A =
[[-22 -18  -3  -2  -8   3  35   3 -36   4  12   4  -4  31  15]
 [  9 -14  19   8  92  -3  34  27 -49 -79  10   4   0  82  15]
 [-19  44 -17  -9 -20 -15 -42 -18  69  16 -27   2  27  -1 -27]]
Rows and columns are counted from 1.
row 1 col 1	-22
row 3 col 10	16
row 2 col 2	-14
row 2 col 12	4
row 1 col 11	12
row 2 col 13	0
row 3 col 9	69
row 2 col 10	-79
row 3 col 15	-27
row 2 col 6	-3
row 1 col 8	3
row 1 col 12	4
row 3 col 14	-1
row 3 col 5	-20
row 2 col 14	82

X =
[[ 17  -5 -23 -21  10   2  16 -23  16  30  18  24]
 [  5 -13  17 -19  -9  22  10  44  -3  49  -8   8]
 [-64  48 -20 -62  -3  40  29   0  -2  35 -19   9]
 [-11 -21  52  -6  43 -36  43 -30   3 -40 -25  28]
 [-36 -11 -16  -3  26  28 -29  41  59   3   4  -9]
 [ 43  -3 -19   8  -2 -18 -33 -10 -31   2  -1  15]
 [ 19 -12   2  12  -8 -17 -10  -3 -17  10  12  -7]
 [  5  14 -34  21 -45 -25 -14   1  12  32  20 -20]
 [ -6  -1 -17  -8   5  -3  -3   2  11  13   1  -6]
 [-35  16 -10 -35  -6  23  25   0   8  12  -9  -7]
 [-66  -7 -73 -38  10  -1  10  11  74  43 -17   6]
 [-17 -34   1  18  -3 -14 -31   5  -9 -15   6  14]
 [ 15  -2   8  -7   1  10 -53 -65 -55 -18  60  11]
 [  4   6 -17  -2 -12  11 -13   6 -27  15   6 -36]
 [-13   2  17   3   6  11  15  11  12  23  -8  -4]
 [ 11  -1  -9  17  15  -5 -14  24 -11  24  -3 -20]]
Indices start at 1.
(1, 1)	17
(16, 8)	24
(13, 3)	8
(9, 1)	-6
(6, 12)	15
(9, 12)	-6
(3, 7)	29
(13, 11)	60
(6, 11)	-1
(11, 11)	-17
(3, 11)	-19
(4, 5)	43
(4, 8)	-30
(8, 6)	-25
(2, 8)	44
(1, 2)	-5
(2, 2)	-13
(15, 12)	-4
(7, 12)	-7
(9, 3)	-17
(8, 11)	20
(16, 10)	24
(9, 2)	-1
(10, 10)	12
(6, 9)	-31
(11, 9)	74
(5, 1)	-36
(12, 11)	6
(3, 10)	35
(10, 1)	-35
(4, 1)	-11
(12, 1)	-17
(6, 3)	-19
(1, 9)	16
(9, 5)	5
(9, 4)	-8

arr =
array([[ -8,   1, -22, -28,  -7,  -5, -15, -12, -14,  -4],
       [ 11,   1, -12, -29, -20,  -5,  -6,  30, -27, -13],
       [ -1, -14, -12, -36, -17,  -9,   3,  21, -16, -20]])
Indices start at 1.
(1, 1) => -8
(3, 4) => -36
(2, 2) => 1
(2, 5) => -20
(1, 8) => -12
(2, 9) => -27
(1, 3) => -22
(3, 5) => -17
(3, 1) => -1
(1, 9) => -14
(2, 3) => -12
(1, 10) => -4
(2, 10) => -13
(2, 6) => -5
(1, 6) => -5
(1, 5) => -7
(2, 8) => 30

M =
[[ -9  34 -13  -3  46  -4 -27 -11  55  -4 -15  -3]
 [-14  54 -24  -3  61  -7 -48 -20  88  -6 -26  -4]
 [ 16 -49  33  -1 -22  11  62  27 -87  18  35   0]
 [  9 -30  22  -1  30   7  42  19 -55 -11  24   0]
 [ 12 -43  29  -1  16  10  56  25 -76   2  32   0]
 [  0  34 -13  -3 -28  -4 -28 -10  56   9 -15  -3]
 [ 11 -23  19  -1   8   6  35  17 -43  -3  20  -1]
 [  2  14  -3  -3 -43   0  -7  -3  24  24  -4  -3]
 [  4   2   4  -2 -21   2   7   4   0  12   4  -2]
 [  9 -18  15  -2 -29   5  28  13 -33  12  16  -1]]
Rows and columns are counted from 1.
(1, 1)	-9
(9, 2)	2
(4, 10)	-11
(1, 10)	-4
(2, 3)	-24
(9, 4)	-2
(9, 11)	4
(6, 11)	-15
(5, 4)	-1
(1, 12)	-3
(8, 4)	-3
(6, 2)	34
(3, 5)	-22
(6, 8)	-10
(3, 9)	-87
(8, 7)	-7
(1, 3)	-13
(2, 6)	-7
(10, 2)	-18
(10, 3)	15
(1, 8)	-11
(4, 12)	0
(1, 6)	-4
(6, 1)	0
(2, 8)	-20
(8, 3)	-3
(4, 6)	7
(4, 5)	30
(10, 9)	-33
(7, 3)	19
(4, 9)	-55
(8, 11)	-4
(5, 1)	12
(7, 2)	-23
(5, 10)	2
(8, 12)	-3
(5, 12)	0

W =
 -93.83  -117.54  -114.04  -110.34  -116.30  -121.31  -124.21   -77.49   -43.35  -121.70
-113.04  -130.06  -120.81  -111.82  -101.63  -107.89  -141.92  -107.06   237.41   -99.41
Rows and columns are counted from 1.
row 1 col 1 = -93.83
row 1 col 4 = -110.34
row 2 col 7 = -141.92
row 2 col 2 = -130.06
row 1 col 2 = -117.54
row 1 col 6 = -121.31
row 1 col 8 = -77.49
row 1 col 7 = -124.21
row 2 col 1 = -113.04
row 2 col 8 = -107.06
row 2 col 10 = -99.41
row 1 col 5 = -116.30

x =
-45,-23,76,-11,58,-4,-60,88,68,-4
43,-48,-41,-87,38,-9,-33,65,41,76
-47,-75,56,41,61,-56,-53,39,67,-85
Rows and columns are counted from 1.
(1, 1) = -45
(2, 9) = 41
(1, 3) = 76
(2, 3) = -41
(2, 7) = -33
(1, 7) = -60
(2, 1) = 43
(3, 10) = -85
(3, 9) = 67
(3, 3) = 56
